A small network was shown many inputs. Here are its activations along a few directions, one row for each input.
Each table varies a few parts of the input and shows all the possible inputs, shuffled.
A made-up example of a description, with smaller parts first: one of 5 places around a ring, together with either a single point or one of 9 places along a line or (one of 3 separate values, together with one of 4 places along a line).
Shared parts are said once, and a part with two or three values counts as separate values.
In the rows, 128 means zero.

Rows:
row 1: [137  96 140 111 119 122 106 135 111 120 124 115 145  92 146 151 164 134
 146]
row 2: [156 139 128 108  94 114 117 122 153 121 122 115 158 113 108 139 139 143
 133]
row 3: [142  84 103 135 132 164 115 127  98  95 150 120 120 107 137 144  88 131
 132]
row 4: [157 125  91 135 103 158 125 118 141  95 149 114 134 128 102 127  64 138
 117]
row 5: [ 50 218 178 163 196  79 168 138 190 192  78 186 101 214 144  51 190  96
 133]
row 6: [122  94 139 111 111 137 125 142  97 136 140 112 127 102 133 143 143 138
 120]
row 7: [ 33 176 190 167 219  85 156 150 147 190  79 186  88 192 181  64 214  89
 146]
row 8: [137 137 126 100  94 133 138 128 144 133 136 120 140 122  91 135 115 147
 110]
row 9: [142  86 127 135 125 144 110 126  86 122 152 118 114 110 126 151 110 131
 123]
row 10: [157 133 115 131 104 141 124 117 131 123 152 117 129 125  88 141  87 136
 104]
row 11: [147 101 106 120 133 134 122 125  99 106 129 117 132 108 160 150 125 124
 144]
row 12: [156 145  92 119 106 124 131 108 139 103 126 117 148 124 117 139  99 129
 129]
- Changing only one part turns row 7 into row 5. The same change can be made to row 3. Which row results? => row 4
- Describe the family of inputs behind these rows. => one of 2 separate values, together with either a single point or one of 5 places around a ring
- Change only the place on the ring of 5 in row 1. List by row number the other rows that result. => row 3, row 6, row 9, row 11

Rows:
row 13: [184 101  84 136 101 155 108 110  95  90 164 100 135 102 113 162  68 132
 114]
row 14: [161  83 100  93  76 171 126 135  98  97 163 101 138  85 112 163  92 163
 111]
row 15: [182  96 115  98  71 139 109 122 107 104 150  90 153  69 104 183 116 150
 112]
row 16: [ 77 206 155 152 179  79 168 120 162 178  89 176 109 193 130  79 166  97
 126]
row 17: [197 102  93  98  85 137 103 112 115  89 147  94 165  79 114 177 104 146
 134]
row 18: [168  83 113  91  72 155 114 132 114 102 152  88 159  67 102 165 109 154
 117]
row 19: [171  96  93  97  79 152  99 121 130  78 145  93 164  81 113 166  92 152
 138]
row 20: [161  78 102 116  96 177 110 131 100 101 175 100 128  94 104 159  69 152
 113]
row 21: [172  81 103 102  76 147 118 114  80 103 156 105 136  89 102 174  95 154
 112]
row 22: [ 38 177 171 143 188  85 150 153 167 185  82 160 118 190 177  56 204 103
 156]
row 23: [193  98  82 121  89 142 109 100 111  75 139  99 143  98 118 170  72 133
 132]
row 24: [ 48 164 189 167 225  85 146 144 129 180  82 188  86 176 187  88 218  87
 149]
row 25: [ 29 156 188 162 226 102 150 156 142 176  84 185  90 174 189  72 210  92
 151]
row 26: [184  93  79 111  92 162 117 118 123  74 144  93 148  93 121 157  66 137
 133]
row 27: [ 63 187 188 159 172  98 155 148 186 186  94 176 104 194 126  55 185 116
 126]
row 28: [ 81 194 190 164 171  81 152 135 173 191  92 179 100 195 125  71 192 111
 125]
row 29: [ 54 190 173 149 186  70 144 143 158 186  80 161 111 192 179  76 211  98
 152]
row 30: [172  77 105 125  96 153 103 109  82 107 169 105 126  99  95 169  72 144
 114]
row 31: [ 56 204 154 146 178  98 169 134 180 171  90 170 110 193 134  68 158 103
 126]
row 32: [168  94  83 131 101 172 111 123 106  85 166  96 138  99 113 148  60 137
 118]
- Changing only one part turns row 25 into row 24. The same change can be made to row 19. Which row results? => row 17
- Describe the family of inputs behind these rows. => one of 2 separate values, together with either one of 4 places along a line or one of 6 places around a ring

Rows:
row 33: [101 138 164 102 145  82 125 148 141 139  77 137 154 107 193 130 241 120
 169]
row 34: [222 120  92  84  17 163 142 123 141  97 164  88 155  95  59 159  73 183
  87]
row 35: [ 98 114 154 175 220 119 131 120  76 143 115 175  73 147 172 132 151  86
 142]
row 36: [189  77  92  85  57 170 126 132  85 100 178  88 155  67  95 169  92 171
 103]
row 37: [203  74  70 125  77 168  83 111 100  66 176  82 164  75 102 164  58 152
 133]
row 38: [ 54 127 105 162 197 149 138 137 105 125 130 152  93 176 178  86 100 104
 146]
row 39: [223 103  72 120  60 167  91 109 137  67 172  79 163  88  85 167  45 156
 119]
row 40: [101 198 102 165 151 133 165 107 201 114 106 166 112 198 104  68  64 111
 123]
row 41: [130 188 154  96 117  74 137 138 199 149  76 129 173 134 148 109 216 131
 153]
row 42: [ 90 182  98 161 165 142 156 128 170 132 126 143 107 196 137  71  74 107
 124]
row 43: [ 96 173 193 133 126 114 145 157 183 190 120 147 118 160  97  87 180 139
  99]
row 44: [ 71 147 189 134 133 108 140 158 141 195 121 129 113 148 120  95 183 121
 103]
row 45: [106 163 128 168 173 105 143 122 104 169 136 154 102 185 139  91 134 108
 123]
row 46: [ 94 145 145 170 197 113 138 115  92 144 119 176  83 157 152 126 145  96
 127]
row 47: [177  46  72 116  85 165  72 114  62  72 178  71 150  74 134 187  62 146
 139]
row 48: [165  21 107  82  99 171 107 128  39  92 164  95 131  42 133 207 100 150
 125]
row 49: [ 55  99 120 168 233 153 131 130  97 109 114 169  84 153 182 104 104  87
 164]
row 50: [223 119  69 117  39 149  97  88 154  60 153  83 166  96  56 169  26 152
 117]
row 51: [126 191 128 164 156 104 151 119 142 170 132 151 101 197 122  94 121 112
 109]
row 52: [180  56 102  87  70 177 121 138  66  91 173  93 135  53 124 192 105 165
 101]
row 53: [ 51  89 210 132 186 115 118 156  99 179 113 156  93 121 150 123 201 112
 140]
row 54: [ 95 106 166 100 160  79 116 152 114 150  77 118 143 103 217 141 237 104
 183]
row 55: [ 96 189 190 130 105  97 152 134 202 184 101 150 121 169  67  89 163 136
  96]
row 56: [191 103  88  71  47 158 126 115 111 102 168  88 159  78  65 182  69 169
  99]
row 57: [124 199 148  88  98  54 139 114 211 147  62 135 183 149 116 104 199 135
 159]
row 58: [ 87 159 107 176 187 154 155 134 152 115 122 161 103 172 150  70  95 104
 130]
row 59: [139 204 126 166 130  97 161 112 163 167 124 155 105 211 103  80 114 122
 105]
row 60: [196  22  90 131 112 182  72 122  65  57 168  87 134  52 152 193  77 136
 146]
row 61: [ 53 125 203 132 160 112 130 151 122 174 110 154  98 126 132 123 195 116
 115]
row 62: [102 166 155  99 135  66 132 127 166 140  65 130 170 110 157 128 218 107
 161]
- Changing only one part turns row 54 into row 57. The same change can be made to row 48. Which row results? => row 34
- Describe the family of inputs behind these rows. => one of 5 places along a line, together with either one of 2 separate values or one of 4 places along a line
- List by row number the other rows that have the place on the line of 5 in common with row 46. => row 33, row 38, row 47, row 52, row 61

Rows:
row 63: [177 139  97 105  72 120 123 105 143 107 136 101 164 112  99 133 100 145
 123]
row 64: [ 53 200 181 156 193  72 166 152 179 183  75 178 107 205 173  59 217  99
 147]
row 65: [ 39 178 201 174 208  84 147 143 156 207  87 181  90 198 155  59 210  91
 135]
row 66: [ 41 199 188 155 194  86 171 150 165 197  84 185  94 199 158  73 218 103
 117]
row 67: [144  85  92 130 135 152 113 119  78  89 152 114 125 103 155 151 108 121
 136]
row 68: [ 43 201 178 141 199  82 176 149 170 192  73 180 104 201 161  66 213 100
 132]
row 69: [133  60 130 101 109 161 103 141  85 109 155 108 136  67 144 162 129 149
 132]
row 70: [171 138  94 100  74 127 129 105 139 121 140 102 158 120  88 149 100 149
 108]
row 71: [181 104 114 102  95 129 101 124 115  98 136  93 154  78 126 176 128 131
 135]
row 72: [146 149  88 120  84 142 136 113 164  93 129 112 149 126  86 123  65 141
 118]
row 73: [ 54 206 174 153 207  73 163 139 181 176  64 187 106 195 163  75 215  94
 143]
row 74: [150 144  91 118  87 151 134 123 161 113 139 104 140 139  84 121  71 145
 110]
row 75: [183 138 102 110  82 114 117  99 151 106 129 108 158 113  90 152  94 150
 136]
row 76: [163  94 128 101  82 137 116 126  98 120 140 100 141  82 118 176 125 149
 117]
row 77: [157 115  93 136 118 151 129 119 120 114 150 121 117 135 122 136  71 133
 120]
row 78: [ 47 194 180 172 211  72 135 144 172 184  74 180 107 199 173  69 208  85
 159]
row 79: [171  95 113  94  90 122 114 123 109 100 127  85 148  82 127 166 120 143
 141]
row 80: [159 154  94 125  96 145 129 111 168  93 133 116 149 121  85 128  69 142
 126]
row 81: [151 138 113 134  85 154 134 117 157 116 146 118 128 130  66 122  74 148
 105]
row 82: [145  76 124 136 143 160 114 128  65 109 161 124 110  88 134 147 104 132
 127]
row 83: [149  66 119 102 122 150  95 138 101  90 135 107 151  66 153 163 128 139
 151]
row 84: [139  55 136 107 111 161 103 142  86 111 158 114 134  67 134 160 134 138
 129]
row 85: [171 119  90 144 126 144 116 112 127  96 142 128 123 133 122 139  75 123
 133]
row 86: [137  83  97 121 139 157 118 126  71 102 151 116 120  98 146 157 102 129
 133]
row 87: [159 122  93 139 115 144 128 116 124  92 145 123 133 133 125 136  72 124
 121]
row 88: [133  60 117  90 111 156 110 140  90 104 145 105 147  77 146 165 126 143
 139]
row 89: [140  63 112 100 108 150 103 137  98  94 147 102 151  71 158 157 132 133
 147]
row 90: [156  84  97 143 142 152 105 120  84  94 148 113 120 103 155 160 107 125
 150]
row 91: [ 37 192 177 164 205  77 147 142 165 185  77 171 110 194 181  50 207  82
 150]
row 92: [168  99 119  92  83 136 113 133 104 116 145  92 151  81 124 169 125 136
 130]
row 93: [ 33 185 194 166 206  83 145 151 156 202  90 172  93 202 165  65 207  96
 131]
row 94: [165  88 134 100  89 134 119 119  96 118 141 107 139  75 101 175 124 144
 122]
row 95: [155 114 110 143 117 152 125 124 113 114 155 124 112 133 116 137  71 139
 109]
row 96: [171 134 118 100  71 125 120 114 133 121 146 108 143 121  79 144  97 157
 113]
row 97: [174 132 122 117  73 128 125 113 135 124 140 114 152 112  72 146 100 153
 100]
row 98: [159 109 111 148 122 157 131 112 113 115 148 132 116 127 103 135  75 130
 101]
row 99: [141  79 111 138 133 158 112 135  68 112 163 114 108 101 146 160 107 138
 127]
row 100: [ 44 194 199 156 196  83 173 147 165 197  80 195  91 191 141  68 213  99
 126]
row 101: [144 147 108 126  79 157 135 119 153 108 149 118 137 137  75 128  75 150
  98]
row 102: [ 37 188 182 160 209  80 148 154 162 200  86 167 104 207 171  63 205  92
 142]
- Describe the family of inputs behind these rows. => one of 5 places along a line, together with either one of 2 separate values or one of 6 places around a ring
- Changing only the place on the line of 5 turns row 82 into row 99. The same change can be made to row 84. Which row results? => row 69
- Changing only the place on the line of 5 turns row 93 into row 91. The same change can be made to row 66. Which row results? => row 64
- A walk changes only the place on the ring of 6. It starts at row 80 and steps to row 75. List the rest of the walk in order. => row 71, row 83, row 90, row 85
- Change only the choice among 2 separate values in row 78. List by row number the other rows that result. => row 73
